A small network was shown many inputs. Here are its activations along a few directions, one row for each input.
Each table varies a few parts of the input and shows all the possible inputs, shuffled.
Descriptions start from the smaller parts, as in this example, which fits no table here: one of 6 places along a line, together with either a single point or one of 11 places around a ring or (one of 3 separate values, together with one of 8 places around a ring).
Shared parts are said once, and a part with two or three values counts as separate values.

Other details of the inputs shift rows strongly along two fixed directions, in all tables alike. That doesn't count.

A family of inputs:
r1: |  -7 |   3 |   6 | -22 |   0 |  -8 |   2 |  22 | -69 |  35 |  23 |
r2: |  24 |  24 |   8 |  -9 |   6 |  17 |  -1 |  -7 |  73 | -14 | -48 |
r3: |  18 |  61 | -12 | -73 | -23 |  12 |  -9 |   6 |   9 |   0 | -71 |
r4: |  32 | -37 | -57 | -27 |   2 | -20 |  36 |   1 | -54 |   8 |  14 |
r5: |   8 |  21 |   5 |   2 | -17 | -15 | -26 | -17 |  78 | -37 | -14 |
r6: |  -9 | -15 |  22 |  -2 | -24 | -31 | -15 |  -5 | -80 |   5 |  23 |
r7: |  14 |  42 | -18 | -19 |   5 |  10 |  13 |  -4 |  83 |  -8 | -18 |
r8: |  30 | -41 | -40 | -32 |  -3 | -36 |  41 |   6 | -54 |   7 |   7 |
r9: |  -3 |  41 | -11 | -33 | -32 | -35 |  -7 |  -8 |   4 | -18 | -66 |
r10: |  -4 |  -5 |  23 | -15 | -16 |  -1 |  13 |  33 | -70 |  28 |   4 |
r11: | -14 | -11 |  27 | -26 |  -9 | -15 |  17 |  34 | -71 |  24 |  14 |
r12: |   2 |  -2 |  17 | -31 |  -3 |  20 | -12 |   6 | -80 |  37 |   6 |
r13: |  14 |  26 | -20 |   4 |  -3 |   1 | -13 | -41 |  67 | -39 | -13 |
r14: |   5 |  24 | -31 |  25 |   9 |   7 |  -4 | -33 |  66 | -36 | -34 |
r15: | -26 |  40 | -11 | -39 | -39 | -29 | -10 |   9 |  13 |  -8 | -66 |
r16: | -24 | -30 |  15 |  61 |  14 |   7 | -18 |  -9 |  58 | -18 |  25 |
r17: |  15 |  63 | -19 | -66 | -31 |   9 |  10 |  16 |  16 |  -2 | -61 |
r18: |  11 | -25 |  20 |  49 |  35 |   6 |  10 |  -2 |  54 |   3 |  31 |
r19: | -27 | -26 |   0 |  63 |  25 |  27 | -16 | -15 |  55 | -19 |  36 |
r20: | -14 |  -2 |   6 | -28 |  -2 |   5 |  14 |  28 | -72 |  21 |  17 |
r21: |   6 | -22 |  18 |  46 |  32 |  10 |  16 |   0 |  57 |   5 |  37 |
r22: |   7 | -64 |  42 |  69 |  44 |  34 |  -6 | -11 | -12 |  23 |  52 |
r23: | -17 |  -4 |  11 |  -2 | -21 |  -8 | -28 |   5 | -73 |   3 |  41 |
r24: | -39 | -62 |  -2 | 105 |  49 |  33 |  -5 | -14 |   2 |  -1 |  59 |
Description of these inputs: one of 2 separate values, together with either a single point or one of 5 places around a ring or one of 6 places along a line.
- The inputs of r12 and r22 match in every part but the choice among 2 separate values. If r20 is changed in the same way as r12 into r22, which row does it become? => r11
- Change only the choice among 2 separate values in r4. List by row number the other rows that result. => r8
- Change only the choice among 2 separate values in r7. List by row number the other rows that result. => r21
- Change only the place on the ring of 5 in r16. List by row number the other rows that result. => r5, r6, r9, r15
